These are the activations of a small neural network, seen along a few directions. Each row is one input.
Each table varies a few parts of the input and shows all the possible inputs, shuffled.
Descriptions start from the smaller parts, as in this example, which fits no table here: one of 5 places around a ring, together with either a single point or one of 11 places around a ring or (one of 2 separate values, together with one of 6 places along a line).
Shared parts are said once, and a part with two or three values counts as separate values.

Other details of the inputs shift rows strongly along three fixed directions, in all tables alike. That doesn't count.

A family of inputs:
R1: [-24  54 -12  35   2   2  13  -6 -16 -11   1  25  10  32]
R2: [-15 -43 -15 -13   5 -12  14   2  36  37  11  -9  -2 -24]
R3: [ 20 -52  61 -41 -36  22 -31  -3  42  11  -4  12 -19 -28]
R4: [ 44  43  28  31 -12  -6 -48  -3 -26 -32  19  -7  32  43]
R5: [ -5 -23 -28   0   9  -7  20   2  33  28   9 -18  -8 -16]
R6: [ 13 -15 -14   3  17 -34  21   7  -6  18   8 -53  -8   6]
R7: [-33 -32  -3 -23  -5  -1  28  -3  38  33 -18  -9 -23 -21]
R8: [ 13 -26  67 -39 -28  14 -34   0  12  -4 -11  -4 -16 -17]
R9: [-10 -37   6  -1 -15 -13  23   2  42  64  24 -27  -6  -7]
R10: [-17  29 -34   5  14  11  17  -7   5 -12 -21  18  -3   0]
R11: [ 49  34  34  -1  -2 -10 -50   0 -69 -61  -1 -20   8  29]
R12: [ 16   3   0   6  20 -71   8  -4   3  25  11 -88  -1  19]
R13: [-10 -12  -1  15  -7 -21   9  -1  16  45  23 -24  11   7]
R14: [-40  26 -15  25  -5  21  19  -4   4   3   1  49  10   4]
R15: [-21 -20 -43  -8   9  33  23   6  -5  -8  -4  47  -2 -21]
R16: [ -2 -19 -13   1  19 -40  11   5 -10  15  11 -44   3   2]
R17: [ 30 -12   1  -4 -11  59 -41  -1 -16 -39   4  72   9 -16]
R18: [  3  56 -16  25  35 -56  -8  -6 -20 -23  -3 -42  24  25]
R19: [-48 -15  13   2 -10  -4  36   6  26  40  10   5  -3  -7]
R20: [ 15  25 -40  27  25 -25   2  -2 -31 -16   4 -19   7  22]
R21: [ 10 -34  54 -38 -26  49 -18   5  29  -9 -12  26 -26 -29]
R22: [ 12  -6  37 -23 -20  36 -30   7 -23 -32 -19  38  -5 -15]
R23: [-19  12 -43  33   6  27   8   0  12   7  23  49  26   1]
R24: [-28 -33  -6 -24  -5  -5  36   4  11  32 -18 -16 -26 -16]
R25: [ 43 -56  51 -32 -25   0 -19   3   7  10   9 -26 -15  -8]
R26: [ 35 -13  11  -8 -23  49 -44  -3  13 -33   6  58   5 -13]
R27: [ 19 -48  52 -35 -31  42 -25   2  47   2   0  25 -21 -39]
R28: [ -4  38 -32   7  24   3  23   4 -29 -24 -17   1   0  14]
R29: [  8  38 -21  40   9 -17   7   1  -4   3  25 -20  23  25]
R30: [ 37  -9  42 -21 -17  -8 -30  -1 -36 -30  -3 -31  -8  14]
R31: [-14  34 -17   8  24 -36  16   7 -39 -16 -16 -27   8  18]
R32: [-25 -38  -2 -19   2 -16  18  -5  45  43  -4 -12 -10 -30]
R33: [-33 -13  -6 -13   5 -13  21   1  21  28 -16 -11  -9 -18]
R34: [-33  39  -7  24   5 -13  20  -1  -7  11   4   6   9  21]
R35: [-11  -4  -1 -11   4 -25  28   3 -11  16 -23 -44 -18   8]
R36: [ 43   4  13   0  -7  24 -46  -4 -32 -44   7  32  13   7]
R37: [-32 -44  -3 -30  -2   2  35   6  14  40 -17  -2 -26 -26]
R38: [ -9  -4 -52   6  15  36  29   4 -11 -14  -8  34  -9 -13]
R39: [  6  -7   4   4  16 -66  -5  -1   0  29   7 -76   5  14]
R40: [-18   7 -34  27   2  11   8  -3  13  22  21  24  22   3]
R41: [-28  26 -38   7  15  27  10   0   3 -22 -17  55  10 -12]
R42: [ -8   4 -58  16  15  29   2  -6  15  -2   2  54   9 -15]
R43: [-31  31 -17  26  -7  25  28  -3  10   4   2  46   0   6]
R44: [ 32  17  12  -5 -10  38 -43   0 -50 -62  -4  45  11   1]
R45: [ 44  -3  74 -22 -18 -23 -43  -6   6 -14  -1 -44  -7   4]
R46: [ -1  50 -34  24  25 -11  -8 -11 -11 -24  -8  12  17  10]
R47: [-28  40 -17  33   4  19  25   2   1  -7   0  29   5  18]
R48: [ 56   9  64 -19  -6 -45 -33   2 -53 -31   2 -87  -7  35]
Description of these inputs: one of 6 places along a line, together with either one of 2 separate values or one of 6 places around a ring.
- Changing only the place on the line of 6 turns R1 into R47. The same change can be made to R7. Which row results? => R21
- Which other rows does R3 become when the place on the ring of 6 takes its other values? List them by row number. => R7, R20, R24, R26, R30
- Which other rows does R19 become when the choice among 2 separate values takes its other values? List them by row number. => R23
- Which other rows does R5 become when the place on the line of 6 takes its other values? List them by row number. => R2, R12, R26, R39, R42

A family of inputs:
R49: [  8  71  -3  33  14 -11 -18  -4 -30 -39  -2   2  24  32]
R50: [ 30  45 -13  27  18 -18 -20   0 -48 -41   6 -18  21  32]
R51: [  2  22 -54   8  17  45   1  -5 -17 -46 -16  62   3  -9]
R52: [ 30 -27  68 -23 -28   2 -30   8 -13  -5   8 -20  -6   2]
R53: [ 31 -14  47  -7 -24  10 -37   3   4  -3  14   2   5   2]
R54: [ 13   4  28   1  -6 -14 -18  -1   9   2   6 -19   4   4]
R55: [ 24  -6  37  -4 -16  -2 -27   1   5   0  14  -9   6   4]
R56: [-21 -31 -17 -22  -3  33  20   2  13   5 -14  37 -19 -29]
R57: [-32  52 -66  48  29 -19  33  -5 -14   6   4   1  21  26]
R58: [-16 -32 -11 -24  -7  32  20   4  12   9 -16  30 -20 -28]
R59: [-22 -14 -28  13  10 -26  28  -1  23  44  13 -25   0   0]
R60: [-11  29 -52   9  14  48   9  -3 -20 -43 -18  68   2  -7]
R61: [ 15  -4  63 -11 -27   4 -29   0  10  -3   5  -3  -2   2]
R62: [-20 -30 -27 -15  19 -41  40   2  10  36 -10 -53 -22 -10]
R63: [ 15 -20  45 -30 -11 -14 -16   4 -14  -6 -10 -31 -13  -5]
R64: [-20 -24   0  -3 -18  31  13   2  33  25   6  39  -3 -17]
R65: [-35 -12 -22  11   5 -22  39   0  22  49  11 -19  -2   3]
R66: [ 28 -10  51 -10 -21   4 -36   0   9  -5  11  -6   3   2]
R67: [-34  -8 -37   9  17 -20  35  -3  32  42   2 -15  -3 -11]
R68: [ 32  45 -12   9  19  -9 -31  -3 -50 -61 -11  -3  16  20]
R69: [-17 -30  11 -12 -29  63   1  -2  41  12   5  73  -6 -29]
R70: [  0  -5  -8  -8  26 -74  23   1 -16  21  -8 -93 -10  14]
- Changing only one part turns R61 into R54. The same change can be made to R49. Which row results? => R67
- Describe the family of inputs behind these rows. => one of 2 separate values, together with either a single point or one of 4 places along a line or one of 6 places along a line

A family of inputs:
R71: [-15 -27  14 -21 -10  11  22  -2  25  23 -12  -4 -23 -20]
R72: [-17 -23  20   0 -20   9  16   5  20  32  13   9  -4  -7]
R73: [ 50  29  30   4   8 -23 -51   1 -57 -56   3 -38  18  30]
R74: [-33  -1 -57  29   4  23  29   1  19  30   6  47   5  -3]
R75: [ -1  40 -24  19  22 -13  19   7 -36 -22  -5 -17   1  25]
R76: [-22  -4 -63   3  22  14  25  -5  17   4 -13  25  -2 -22]
R77: [-19 -25  13 -24  -6   5  16   0  16  21 -16 -10 -22 -19]
R78: [-32  43 -31  32  12 -12  21  -3   4   7  -2   5  17  17]
R79: [  2 -36  12   1 -12   4   2   8  28  31  17   2   2 -11]
R80: [-15 -14  25 -21   0 -27   8   2  -3  13 -17 -35  -9  -7]
R81: [ -1  11 -52  17  29  -8  24   2 -11  -5   2 -12   2   5]
R82: [-12  22 -45  34  20 -13  14  -1   0  10  20  -2  23  15]
R83: [  5 -15  34 -31 -21  45 -26   5  -2 -26 -18  56  -6 -24]
R84: [-17 -29  23  -2 -23  11  13  10  25  33   9  11  -6  -7]
R85: [ 24  61 -23  23  25 -21 -21  -2 -70 -51  -7  -1  26  37]
R86: [ -2   3  29   4  -1 -34  -6   2  18  25   7 -37   1   9]
R87: [-47  -3 -51   0  11  24  35   2  12   3 -21  37  -7 -23]
R88: [ -6  -7  23 -12  -4 -19  15  -2  12  16 -10 -36 -17   3]
R89: [-23  14 -52  24  12  15  16  -7  29  15   5  40  16 -10]
R90: [ 16  -5  38 -19 -29  54 -22  -2  11 -30  -9  47 -10  -9]
R91: [ 16  40 -14  17   1  43  -4  -1 -34 -52  -4  49   8  10]
R92: [-22  17 -41  16  24 -32   9 -10   3   4   3  -9  12   3]
R93: [  0  43 -17  18   9  25 -26  -9 -16 -48  -2  62  21   3]
R94: [-15 -18  21  -9 -14  -3   2   2  41  35  12  -5  -3 -13]
R95: [-20 -47   5 -13 -16   1   9  -1  15  35   9   8 -12 -17]
R96: [ -3   0  35   7 -14 -27   5   7   0  22  15 -36   2  15]
R97: [ 29 -10  25 -24  -9  15 -42  -2 -10 -31 -11  23   6 -13]
R98: [-14  26 -45  18  23 -14  29  -7   7   2 -12  -5  -2   3]
R99: [-19 -18  26  -6  -7 -29  11   0  -8  21  10 -28  -7   4]
R100: [ 20  31 -28  20   3  39 -12  -5 -23 -40  -2  50   4  16]
R101: [ 18  35  49   7 -16   7 -37  -3  -9 -23   6   8  17  22]
R102: [  4 -23  11 -21   8 -36  -5   0   4  10  -8 -42  -4  -9]
R103: [-10 -24  19 -19  -4 -19  14  10 -11  13  -6 -35 -12  -3]
R104: [ 10 -25  30 -28 -28  52 -19   7 -15 -27  -7  62  -3 -22]
R105: [-26  27 -37  13  25  -4  34  -1  -3  -1 -16  -6  -6   5]
R106: [  9   1  26   1  -1 -41 -12  -3  18  25  16 -53   9  10]
R107: [ 39  -3  29  -7 -28  32 -31  -3 -15 -32   1  24  -3  10]
R108: [  6  10  50  -2 -20   0 -19  -2   9   3   6  -5   6   6]
R109: [ 41   4  29 -10 -14  16 -38  -6   3 -35  -1  11  -1   3]
R110: [  6 -20  10 -14  -2 -23   5   5 -13  17  -2 -46 -13   5]
R111: [-11  34 -38  31  22 -27   7  -4   8  10   6 -13  19  17]
R112: [ -2   4  29   1  -4 -37  -3   0  18  27  10 -45   4   8]
R113: [ 35   9  38 -13 -14  25 -33  -1  -5 -34  -7  10  -7  -5]
R114: [ 11 -13  20   6  -4 -29  -5   6  10  26  23 -41   8   8]
R115: [-13  37 -41  30  20 -26   8  -6   9   9  10 -13  21  13]
R116: [ -3 -48   1 -20 -14  20  19   2  19  32   1   3 -25 -20]
R117: [-36  -9 -56  11   3  33  51  -1  16  13  -7  45 -12 -13]
R118: [ 13  -9  21   9  -3 -28  -9   8   6  21  21 -37   9  11]
R119: [-28  33 -34  34  11 -12  28  -2  -7  12  13   1  14  18]
R120: [ -6 -18  20 -18  -2 -21  17   8 -11  17  -3 -43 -16   2]
R121: [ -1 -58  14 -35 -27  49 -10   3   9   7  -5  49 -14 -34]
R122: [ 39  62 -27  35  25 -13 -19  -7 -48 -58   5  -6  25  44]
R123: [  2 -16  21 -22  -1  -7  -9   0   1  -3 -14  -7  -6 -16]
R124: [ 18  33  48  10 -15  14 -37  -2  -9 -25   0  17  14  21]
R125: [  4 -35   3 -23   3   2   7   0  29  18  -6 -16 -19 -21]
R126: [ 25  -7  16 -13  10 -38 -20   6 -32  -8   5 -45   7  11]
R127: [-11 -34   7   0 -19  13   9   1  26  42  13  15  -5 -10]
R128: [  1  -8  20   8 -11 -24   0   0   1  32  17 -33   4  12]
R129: [ -6  21 -31   6  14  20   2  -3  -4 -24 -16  32  -1 -11]
R130: [ 10 -21  23 -28 -18  53 -33   3   8 -29 -14  58 -11 -31]
R131: [ 14 -17  29 -19 -20  13 -11  -2  23  -3  -6   5 -17 -12]
R132: [  1   8  31   4  -2 -36  -7   2  16  21   9 -38   3  10]
R133: [ 15 -16  11 -14   5 -23   3  -3  15  16  -3 -44 -12  -8]
R134: [ -3 -53  -2 -25  -2   2   5   7  11  20   2  -3 -10 -27]
R135: [-12 -13 -61  11  15  23  33  -2  17   9   3  31  -4 -12]
R136: [  0 -23  10 -14   0 -24   2   5 -16  15  -2 -43 -11   2]
R137: [-21  18 -42  20  11  -5  42  -2  -7   1  -2   1  -3  14]
R138: [-15  14 -51   9  33 -21  14  -5  -5  -4 -11 -13   6  -2]
R139: [-21 -41   7 -24 -10   5  23   6   2  21  -7   0 -13 -21]
R140: [-21  26 -45  34  13 -10  21  -6  -5  21  14   2  17  20]
R141: [ 21 -12  25 -24 -18  58 -27   1  12 -29 -10  50 -15 -24]
R142: [ 14 -25   8 -13   5 -27   0   5  -7  11   5 -51  -8  -1]
R143: [  7   8  50 -11 -20  14 -35  -3 -10 -29  -2  24   4   1]
R144: [ 11  14 -36   6  -1  74 -10  -2 -16 -39  -5  83  -2  -5]
R145: [ 42  30  36  13   6 -36 -50  -3 -48 -43  17 -34  24  35]
R146: [ 58  43  34   7   4 -23 -47  -9 -31 -48  -4 -37  11  30]
R147: [-34  -7 -52  -5  19  17  27  -1  14   8 -16  42  -4 -26]
R148: [  2  12 -49  19  27 -16  26  -1 -11   0   5 -20   2   6]
- Changing only one part turns R84 into R124. The same change can be made to R104. Which row results? => R83
- Changing only one part turns R122 into R109. The same change can be made to R126. Which row results? => R97
- Describe the family of inputs behind these rows. => one of 6 places around a ring, together with either a single point or one of 4 places along a line or one of 8 places along a line
- Start at R85 and move only the place on the line of 8, one step at a time. The first step leads to R121. Which rows follow, in order? => R136, R110, R144, R116, R100, R107
- Which other rows does R132 become when the place on the line of 4 takes its other values? List them by row number. => R86, R94, R112
- Which other rows does R128 become when the place on the line of 4 takes its other values? List them by row number. => R74, R127, R140
